Each row below holds a small network's activations on one input, seen along a few directions.
Each table varies a few parts of the input and shows all the possible inputs, shuffled.
A made-up example of a description, with smaller parts first: ring(5) and (point or (values(2) and line(4)) or line(11)).
Shared parts are said once, and a part with two or three values counts as separate values.
In the rows, zero is written as 128.

Other details of the inputs shift rows strongly along two fixed directions, in all tables alike. That doesn't count.

Rows:
R1: [102 180 132 114 121 127  89 121 125 151 131 116]
R2: [173  64 152 182 104 167 184  98 118 144 126 142]
R3: [130 203 142  70 147 155  84 112  78 126 126 145]
R4: [145  59 104 158 117 151 177 131 143 183 153 158]
R5: [114 183 149  99 123 119  79 108  77 151 132 150]
R6: [114  28 116 173 121 111 169 152 174 127 136  95]
R7: [116 164 119 132 104  93 111 139 152 118  92 131]
R8: [138 144 125 126 131  97 131 123 153  87  97 153]
R9: [147 127  92 158 157  78 128 178 199  59  92 104]
R10: [171 181 143 135  82 124 106 116 155 133  71 136]
R11: [102  67 133 124 113 158 167 107 130 156 142 143]
R12: [130 164 130 134 126  87 117 136 139  95  99 145]
R13: [108 177 144  96 109 133 115 110 122 145 102 139]
R14: [138  47 102 190 123 110 196 123 143  95 139 140]
R15: [140 187 124 116 138 102 103 158 128  78 106 129]
R16: [160  76 107 145 155 160 170 144 128 169 180 132]
R17: [131 179 132 111 139  93  87 165 149 100 116 106]
R18: [155 125 101 155 129  66 131 185 176  40 104 119]
R19: [103 208 150  80 125 140  86 106 122 151 121 124]
R20: [114 158 111 133 137 106  90 139 169 118 103 119]
R21: [124  60 137 132 143 151 153 142  88 136 152 116]
R22: [142 174 132  82 147 112 107 148 146  69 106 144]
R23: [170  46 103 178 137 119 197 147 166 126 144 168]
R24: [151 154 103 132 138 104 125 145 130  71 120 130]
R25: [131  52 106 183 139 124 191 158 154 104 152  94]
R26: [120  45 129 147 145 141 164 145 115 146 160  90]
R27: [146 147 129 120 140 115 145 153 147  65 104 129]
R28: [135 135 100 157 103  71 151 148 208  65  73 130]
R29: [ 88 105 142 111 127 202 131  74  76 208 182 126]
R30: [102 118 144 110 140 183 115 105  43 200 197 106]
R31: [118  99 150 132 130 149 172 104 106 134 135 147]
R32: [117 209 152  87 132 136  93  88  83 138 117 158]
R33: [122 161 124 109 104  76  84 133 151 114  83 122]
R34: [101  74 162 119 134 166 139  96  51 193 160 138]
R35: [103  43 132 149 108 136 161 127 119 167 134 118]
R36: [126  66 118 144 147 164 176 120 120 137 165 109]
R37: [185 140 122 176  92  93 135 149 225  81  75 109]
R38: [122 211 150  73 149 144  95 120 101 135 126 114]
R39: [159 147  98 134 132 101 117 157 195 133 124 143]
R40: [107 196 123 101 122 136  77  97 103 160 143 123]
R41: [127 212 144  79 145 154  91 110  74 122 129 140]
R42: [105 187 142  82 122 117  54 109 111 158 126 109]
R43: [129 163 143  91 136 102 113 122 146  94 102 162]
R44: [109 193 124 100 107 131  86  94  90 163 122 142]
R45: [138 145 132 125 134 102 111 169 138  80 116 127]
R46: [180  85 149 161 116 188 167 115  98 137 137 127]
R47: [183 186 109 103 153 109 102 167 147 104 117 163]
R48: [187  56 127 194 117 150 194 140 164 111 128  97]
R49: [125  62 117 156 155 168 162 135  98 127 152 129]
R50: [137 126  98 149 105  72 144 150 212  68  71 135]
R51: [141  53  90 182 139 122 191 143 151  98 158  98]
R52: [102  71 122 156  97 136 150 120 113 165 148 126]
R53: [130 121  93 164 119  70 128 162 207  78  65 132]
R54: [113 168 159 104 126 119  89 120  96 141 124 151]
R55: [101  85 160 111 129 171 127  76  38 196 170 138]
R56: [ 81 108 159 112 104 182 116  95  58 219 164 137]
R57: [104 187 132 104 115 116  66 122 120 154 136 116]
R58: [122  65 127 137 141 141 147 127 105 144 165  90]
R59: [134 186 123 109 145 119 112 132 136 102 120 111]
R60: [ 86 128 145 112 125 199 130  72  71 204 180 122]
R61: [110  38 118 184 112 117 170 153 179 123 149 104]
R62: [116  73 145 116 139 178 137 108  47 163 177 117]
R63: [126 167 128 123 145 105  95 126 129 111  93 153]
R64: [116 155 127 100 128 108 107 132 182 106 113 128]
R65: [118 199 148  54 155 148  82 116 103 141 139 127]
Description of these inputs: ring(5) and (values(2) or line(11)).
Q: The inputs of R35 and R26 match in every part but the ring(5) part. If R50 is changed in the same way as R35 into R26, which row does it become?
A: R36
Q: The inputs of R34 and R6 match in every part but the ring(5) part. If R63 is changed in the same way as R34 into R6, which row does it become?
A: R20
Q: Which other rows does R10 become when the values(2) part takes its other values? List them by row number.
A: R4
Q: Which other rows does R47 become when the values(2) part takes its other values? List them by row number.
A: R46
Q: Which other rows does R3 become when the line(11) part takes its other values? List them by row number.
A: R15, R18, R21, R22, R24, R27, R41, R45, R49, R62

Rows:
R66: [139  49 117 171 113 112 184 146 169 115 127 132]
R67: [120 166 123 107 130 111 107 125 147 133 106 139]
R68: [129 163 144 110 114 109 108 127 131 121 102 137]
R69: [149  56 104 173 139 122 188 153 153  93 140 132]
R70: [136 168 135 105 142 124 108 142 124 104 117 118]
R71: [105  99 153 114 144 213 144  93  31 192 187 128]
R72: [131 171 127 120 111 115 103 125 132 123 109 117]
R73: [144 170 129 112 140 114 112 124 114  98 116 141]
R74: [105 100 141 122 117 203 136  83  51 224 185 125]
R75: [149 170 122 111 144 113 109 130 120 108 121 148]
R76: [136 164 134 124 118 115  96 125 130 125 100 122]
R77: [131  62 103 183 117 117 183 141 178 116 140 118]
R78: [102 156 128 110 130  94  90 138 124 116 119 115]
R79: [110  97 149 107 148 212 141 100  43 205 194 126]
R80: [111  42 101 171 129  97 165 157 162 110 144 111]
R81: [142 166 139 101 143 122 105 134 132 105 120 113]
R82: [109  92 158 124 124 200 132  86  50 225 179 141]
R83: [115 166 131 108 127 112 110 120 140 123 101 133]
R84: [125  56 103 177 120 122 179 139 181 112 134 123]
R85: [151  52 113 162 142 125 181 153 170  99 145 109]
R86: [122 176 130 121 117 114 107 121 140 122 115 122]
R87: [126 160 129 104 119 114 101 128 143 127 108 145]
R88: [121 160 136 105 116 115 104 122 137 117 103 139]
R89: [120  56 111 178 117 123 182 133 174 102 129 116]
R90: [140 170 130 111 140 119 112 134 115  99 115 137]
R91: [140 170 124 110 145 122 106 146 125 111 121 134]
R92: [134 164 144 122 118 112  99 128 131 124 102 133]
R93: [140 164 127 122 121 113  93 131 136 135 105 129]
Q: The inputs of R71 and R91 match in every part but one. If R92 is changed in the same way as R71 into R91, which row does it become?
A: R82
Q: What do these inputs look like to the network?
A: values(2) and (point or line(5) or ring(8))
Q: Start at R88 and move only the ring(8) part, one step at a time. The first step leads to R83. Which rows follow, in order?
A: R89, R86, R72, R76, R92, R68
Q: Start at R75 and move only the line(5) part, one step at a time. The first step leads to R69. Which rows follow, in order?
A: R91, R79, R85

Rows:
R94: [142 119 160 107 140 213 161  78  62 181 168 156]
R95: [ 99 104 152 103 132 192 138  98  45 169 183 140]
R96: [171 170 128 118 133 110  96 152 112 118 107 155]
R97: [128 182 114 114 138 121  97 142 155 132 120 135]
R98: [118 169 122  94 134 110 111 130 125 103  98 145]
R99: [153 187 120 112 138 117 108 139 120 100 129 109]
R100: [151 177 130 104 152 129  95 153 135 108 124 101]
R101: [110 171 138 111 130  89 103 133 132 121 111 146]
R102: [147 167 135 111 144 110  90 128 115  92 116 115]
R103: [121 163 128 114 118  96  83 116 141 125 107 130]
R104: [160 183 137 101 134 129 125 113 146 110 102 164]
R105: [ 90 101 148 102 128 187 136  92  54 177 180 148]
R106: [138  73  97 169 144 132 175 156 174 110 144 124]
R107: [166  58 107 176 125 113 169 157 146 115 125 153]
R108: [136  59 128 163 135 126 174 154 144  79 132 104]
R109: [144 174 127 107 145 112  96 145 130 108 128 126]
R110: [144 168 135 100 148 110  98 144 119 103 114 103]
R111: [122  55 111 163 118 103 167 143 170 124 125 107]
R112: [115 164 134  97 137 107  98 138 133 106 110 139]
R113: [129 162 124 104 142  99  89 123 130 108 116 140]
R114: [112  54 117 159 124 111 170 146 167 105 128 129]
R115: [110 169 126 105 110 107 105 123 135 120  89 135]
R116: [132  62 105 168 128 111 166 147 172 116 143 124]
R117: [135 166 128  94 150 104 100 145 125 111 116 119]
R118: [131 184 120 121 103 107  99 122 146 134 114 110]
R119: [132  67 109 174 143 125 180 140 145  85 125 128]
R120: [126  52 106 166 128 103 162 131 164 108 134 130]
R121: [134 173 141 104 128 119 102 139 115  82 117 123]
R122: [115  60 123 172  89 116 169 133 167 105 122 114]
R123: [117  61 116 170  97 118 179 130 162 110 104 111]
R124: [161  60 117 193  92 113 161 147 158 134 110 130]
R125: [153 176 134 113 143 118  94 144 123 101 126 110]
R126: [153 183 137 104 124 125 122 110 154 120  99 164]
R127: [ 98  97 153 125 110 178 116  71  66 206 164 117]
R128: [129  63 106 166 122 123 164 152 187 129 136 105]
R129: [128 183 113 115 112 103 101 127 146 132 120 123]
R130: [128 174 130 114 117 119  87 137 162 142 108 102]
R131: [134  64 116 181 104 115 161 139 176 124 131 101]
R132: [141  55 111 163 142 111 167 141 148  88 139 121]
R133: [127 172 119 100 140 115  92 145 158 135 121 126]
R134: [133  72  91 166 122 110 180 142 169 115 147 123]
R135: [100 116 136 126 126 200 128  97  82 217 178 125]
R136: [ 84  99 164 119 106 187 124  86  68 204 159 116]
R137: [ 86 107 144 130 122 188 131  74  62 200 156 137]
R138: [127 172 127 116 118 104  88 132 149 133 117 124]
R139: [130  62 109 154 134 123 189 147 142  84 122 126]
R140: [120 174 121 114 144 112 103 122 128 105 102 147]
R141: [109 115 127 109 138 185 141  92  59 195 193 134]
R142: [127  57 121 157 137 120 175 155 150  86 134 120]
R143: [ 85 102 140 103 126 186 143  86  57 193 159 146]
R144: [158  76 130 176  96 136 192 113 184 116 107 130]
R145: [152 184 141 111 110 126 118 106 157 126  93 154]
R146: [119  66 115 190 106 120 170 122 165 112 107 113]
R147: [143 185 118 111 152 129 102 151 139 113 126 126]
R148: [151 121 167 113 138 219 160  77  55 173 166 139]
R149: [128 101 147 133 108 181 122  98  54 223 159 154]
R150: [121 166 134 110 113 100  90 128 145 137  98 104]
R151: [180 172 135 124 131 116  95 151 105 111 105 139]
R152: [156 167 124 121 120 102  91 143 128 137 101 163]
R153: [148  75  96 164 136 118 184 151 153  96 153 114]
R154: [120 163 123  97 136  96  95 136 142 130 110 128]
R155: [ 82 105 161 123 118 168 134  88  59 206 168 136]
R156: [110 168 129 100 116 105  99 130 138 109 114 147]
R157: [109 106 152 106 138 200 146  94  34 167 162 121]
R158: [ 85 106 168 130 108 171 133  83  60 208 162 123]
R159: [126 164 123  93 146  99  97 139 134 119 113 128]
R160: [116 108 142 103 156 202 131 113  66 195 190 118]
R161: [125 174 143 109 144  97 108 142 116 102 116 137]
R162: [152 187 125 117 150 135 101 150 133 105 124 110]
R163: [138  62 105 164 137 114 169 150 164 106 146 124]
R164: [111  55 121 166 110 112 167 142 169 111 122 118]
R165: [116 171 139 108 140  92 106 136 124 110 114 146]
R166: [129 185 125 127 114 125  92 134 159 140 108 111]
R167: [133 172 119  97 150 118  94 148 150 124 124 126]
R168: [134 176 150 115 142 103 107 141 109  94 114 121]
R169: [114 174 121 117 134 109 100 119 136 115  99 147]
R170: [109 169 134 107 103 105  95 126 140 115 108 137]
R171: [141  69 115 180 141 131 179 139 138  77 123 112]
Q: The inputs of R128 and R160 match in every part but one. If R103 is changed in the same way as R128 into R160, which row does it become?
A: R132
Q: What do these inputs look like to the network?
A: line(6) and (values(2) or line(11))
Q: Which other rows does R124 become when the values(2) part takes its other values? List them by row number.
A: R144
Q: Which other rows does R110 become when the line(11) part takes its other values? List them by row number.
A: R99, R100, R102, R108, R121, R125, R157, R162, R168, R171
Q: Which other rows does R96 become when the values(2) part takes its other values? List them by row number.
A: R94

Rows:
R172: [145 233 143  72 137 156  67 107  97 159 119 146]
R173: [123 129 137 115 143 152 116 129 104 148 159 105]
R174: [112 133 160 100 126 189 131  72  47 181 156 151]
R175: [149 124  91 152 143  74 138 181 208  63 102 104]
R176: [131 106 124 135 134 129 132 142 121 112 139 101]
R177: [137 118 109 157 134  67 136 172 188  40  92 104]
R178: [154  40 128 177 127 168 198 126 131 139 159 121]
R179: [104 116 127 108 147 136 116 123 102 152 153 132]
R180: [122 226 155  67 129 137  72 106  81 150 108 165]
R181: [128 193 119 106 134  56  92 156 172  52  80 121]
R182: [152  32 128 180 120 165 201 124 115 132 152 120]
R183: [103 223 153  90  81 125  53  83 120 195  91 144]
R184: [144  39 113 176 126 158 197 125 132 146 165 143]
R185: [127 116 101 144 132  58 139 178 198  48  93 123]
R186: [135  27 119 171 131 152 200 121 127 146 153 148]
R187: [141 196 100 113 142  55  85 173 187  71  94 125]
R188: [120 134 162 111 129 196 124  81  45 178 154 141]
R189: [ 76 120 135 130  91 128 104 103 130 190 133 110]
Q: The inputs of R185 and R180 match in every part but one. If R175 is changed in the same way as R185 into R180, which row does it become?
A: R172
Q: What do these inputs look like to the network?
A: values(2) and (point or ring(8))
Q: Which other rows does R176 become when the values(2) part takes its other values? List them by row number.
A: R182
